A small network was shown many inputs. Here are its activations along a few directions, one row for each input.
In each table, some parts of the input vary, and every possible input appears once, in random order.
Descriptions start from the smaller parts, as in this example, which fits no table here: values(2) and (point or ring(9) or (ring(5) and line(6))).
Shared parts are said once, and a part with two or three values counts as separate values.
(in the rows, 128 means zero)

Other details of the inputs vary at random and push rows far along two fixed directions, the same in every table; ignore that.

Table:
r1: [122 144 132 135 107  99 132 135 150 180 143  97 139 116 133]
r2: [129 134 133 136 120 124 128 128 127 151 129 121 110 124 124]
r3: [135  80  77  69 143 136 152 113 119  76 125 120 221 185 168]
r4: [125 107 102 104 113 108 143 120 141 145 130  97 181 141 148]
r5: [131 114 116 114 129 130 134 121 121 126 130 126 142 143 134]
r6: [120 131 130 136 104 107 125 129 139 178 142  99 123 115 123]
r7: [120 143 140 147  98 103 122 135 151 189 141  92 113 105 120]
r8: [131 133 130 120 134 132 128 129 123 131 145 131 128 142 130]
r9: [145  82  76  58 170 154 157 112 109  27 116 153 232 201 175]
r10: [131 111 112 106 132 133 132 123 128 111 133 122 159 150 140]
r11: [126 141 157 157 131 145 101 135 126 112 126 146  73 105 100]
r12: [134 127 141 138 148 156 115 125 107  89 118 166  88 127 110]
r13: [123 134 125 132  98  95 137 130 154 189 135  86 144 117 135]
r14: [125 110 103 107 112 103 147 120 144 151 125  97 181 136 149]
r15: [132 136 150 140 159 165 106 134 112  59 122 177  92 124 108]
r16: [126 110 108 110 122 117 140 121 137 127 121 114 168 135 142]
r17: [121 148 135 148  89  84 136 134 161 215 134  79 127 101 129]
r18: [126 137 143 143 117 126 114 132 132 151 140 118  99 118 114]
r19: [129 132 130 139 122 122 130 129 133 134 114 124 123 117 127]
r20: [134 141 153 149 139 150 110 131 116 113 125 155  71 120 105]
r21: [130 153 145 154 137 125 138 133 129 133  99 154  96  96 121]
r22: [132 134 149 146 140 156 106 132 111 101 133 154  79 126 105]
r23: [128 117 114 104 135 132 130 127 126 111 146 122 163 153 142]
r24: [129 131 131 133 122 124 128 125 126 146 128 126 113 125 123]
r25: [128 109 114 112 129 132 129 121 123 115 131 125 148 143 133]
r26: [132 132 130 134 123 121 133 128 137 135 118 124 130 124 130]
r27: [123 169 155 161 134 118 132 139 132 151 115 150  86  86 116]
r28: [128 102 106 103 135 134 134 119 126  96 122 128 168 147 141]
r29: [116 137 129 140  88  87 131 131 154 212 142  77 131 105 127]
r30: [133 110 107 110 133 125 145 120 129 107 109 130 167 142 145]
r31: [127 140 126 122 114 106 137 130 137 180 153 101 140 136 137]
r32: [128 133 148 138 153 162 101 134 113  70 134 165  94 126 108]
r33: [136 143 144 144 163 154 132 129 112  73  89 188  92 110 118]
r34: [129 138 154 144 155 163 102 135 114  69 127 172  85 119 105]
r35: [129 133 139 137 126 136 117 131 122 134 140 130 102 128 116]
r36: [122 128 122 130 107 105 134 129 145 166 128  97 143 117 134]
r37: [124 168 154 160 134 117 134 139 132 152 114 149  89  88 117]
r38: [123 141 128 126 107 103 132 133 139 190 159  94 136 132 134]
r39: [123 128 122 129 105 108 132 129 135 178 144  94 135 128 133]
r40: [120 140 134 146 100  96 132 131 151 186 126  98 123  99 124]
r41: [134 134 151 148 150 160 107 131 117  72 110 170  82 116 105]
r42: [126 123 129 132 127 134 120 129 127 114 124 128 124 124 124]
r43: [124 127 136 138 126 135 116 131 128 119 125 130 111 117 118]
r44: [122 127 119 126 100  99 137 127 140 190 145  89 143 126 134]
r45: [128 135 148 137 147 158 102 134 110  88 143 157  91 130 109]
r46: [126 137 145 147 122 130 116 129 124 145 132 133  86 111 108]
r47: [123 135 124 121 111 108 131 132 135 176 161  96 145 138 136]
r48: [130 141 140 145 123 123 126 131 136 139 118 128 110 113 121]
r49: [133 138 147 141 153 156 112 133 115  75 121 169  98 125 114]
r50: [129 144 142 143 115 119 124 131 134 169 136 117  98 118 118]
r51: [140  73  74  59 156 151 153 108 105  53 126 140 219 198 167]
r52: [125 154 144 157 134 121 139 133 128 139  95 151  95  88 120]
r53: [129 126 128 134 128 130 127 128 130 117 114 131 127 121 127]
r54: [132  83  80  72 138 130 151 112 123  89 127 119 216 177 164]
r55: [129 116 110 112 118 117 140 123 128 150 135 105 155 146 143]
r56: [125 141 147 150 117 127 112 134 134 148 136 121  92 110 111]
r57: [134 109 105 107 137 131 144 121 126  98 110 131 170 148 148]
r58: [125 133 132 125 128 131 121 133 123 137 155 123 125 138 126]
r59: [129 102  97  97 125 119 147 120 135 117 121 109 189 151 154]
r60: [129 135 150 149 138 149 108 132 124  97 118 153  86 112 107]
r61: [136 128 147 137 156 170 106 128 103  70 124 174  79 135 106]
r62: [126 123 121 112 130 130 125 129 125 126 153 120 147 147 134]
r63: [124 146 140 145  98 102 127 133 144 203 147  93 106 114 121]
r64: [129 130 134 136 128 136 121 129 119 130 131 132 105 127 120]
r65: [130 145 144 152 151 139 135 129 117  98  86 178  91  94 116]
r66: [121 139 132 131 113 109 127 134 145 163 144 103 137 119 131]
r67: [127 118 113 119 117 110 142 123 140 141 118 111 161 128 141]
r68: [133 143 144 150 160 152 131 130 109  74  84 187  88 102 117]
r69: [131 105 109 106 134 139 130 122 118 100 130 127 156 154 139]
r70: [131 125 144 140 153 170 104 130 100  68 125 171  80 129 105]
r71: [134 107 102  86 147 140 140 121 114  96 146 133 179 175 152]
r72: [126 133 122 128 107 105 138 127 137 182 136  98 133 127 135]
r73: [128 117 105 112 111  98 152 121 144 159 119 100 177 133 150]
r74: [139  82  82  67 150 146 147 112 114  67 131 130 210 193 164]
r75: [123 134 143 147 123 134 111 133 127 130 129 129  95 111 112]
r76: [124 133 134 128 128 129 117 133 131 125 144 124 128 128 125]
r77: [119 146 144 142 116 119 114 137 137 160 153 112 109 114 118]
r78: [134 136 140 142 168 156 134 126 106  59  81 198  96 106 117]
r79: [126 125 132 132 128 137 117 129 121 120 133 130 113 128 120]
r80: [123 130 119 130 102  97 141 129 149 177 126  91 152 117 139]
Description of these inputs: values(2) and line(4) and (point or line(9)).
Q: Changing only the line(4) part turns r67 into r17. The same change can be made to r51. Which row results?
A: r35
Q: Changing only the line(4) part turns r12 into r72. The same change can be made to r65. Which row results?
A: r68
Q: Which other rows does r51 become when the values(2) part takes its other values? List them by row number.
A: r44
Q: Which other rows does r32 become when the line(4) part takes its other values? List them by row number.
A: r7, r28, r43
Q: Which other rows does r80 become when the line(4) part takes its other values? List them by row number.
A: r15, r40, r41

Table:
r81: [127 143 129 136 130 113 145 131 138 137 107 134 136 109 136]
r82: [136 114 139 125 171 187 101 127  94  21 123 190  98 147 110]
r83: [122 173 181 182 126 138  95 145 124 155 141 148  27  83  85]
r84: [127 122 125 123 124 128 122 127 131 126 137 119 136 135 128]
r85: [125 119 125 126 120 126 121 126 133 129 132 117 135 129 126]
r86: [126 126 128 125 122 127 122 130 130 136 144 118 132 134 127]
r87: [130 122 119 122 134 129 140 123 123 120 114 137 137 130 135]
r88: [127 120 122 127 120 122 130 125 132 134 122 119 136 126 130]
r89: [128 113 119 120 126 131 126 124 130 114 123 122 142 134 131]
r90: [130 123 119 122 133 127 140 123 124 124 115 135 138 130 135]
r91: [126 136 132 129 123 123 125 132 129 146 145 118 126 131 128]
r92: [130 129 123 115 134 130 134 128 123 130 139 128 138 143 137]
r93: [127 143 129 135 129 112 145 131 139 139 109 133 138 109 136]
r94: [130 138 129 125 131 123 135 129 125 145 137 129 127 134 132]
r95: [133 128 120 112 140 131 139 125 119 122 135 137 143 148 139]
r96: [127 116 121 123 124 129 125 125 131 119 123 120 139 130 130]
r97: [125 122 128 130 116 123 121 128 136 138 133 113 130 124 124]
r98: [131 121 121 125 128 127 135 124 126 124 116 129 136 130 133]
r99: [130 123 120 113 134 132 130 127 122 120 142 126 146 148 137]
r100: [125 128 129 137 114 117 128 128 136 150 123 113 124 116 125]
r101: [124 132 133 134 114 119 120 131 137 152 139 109 122 122 123]
r102: [130 126 124 131 123 122 135 126 131 137 118 124 130 125 130]
Q: Describe the family of inputs behind these rows.
A: values(2) and (point or line(10))
Q: Changing only the values(2) part turns r89 into r96. The same change can be made to r95. Which row results?
A: r94
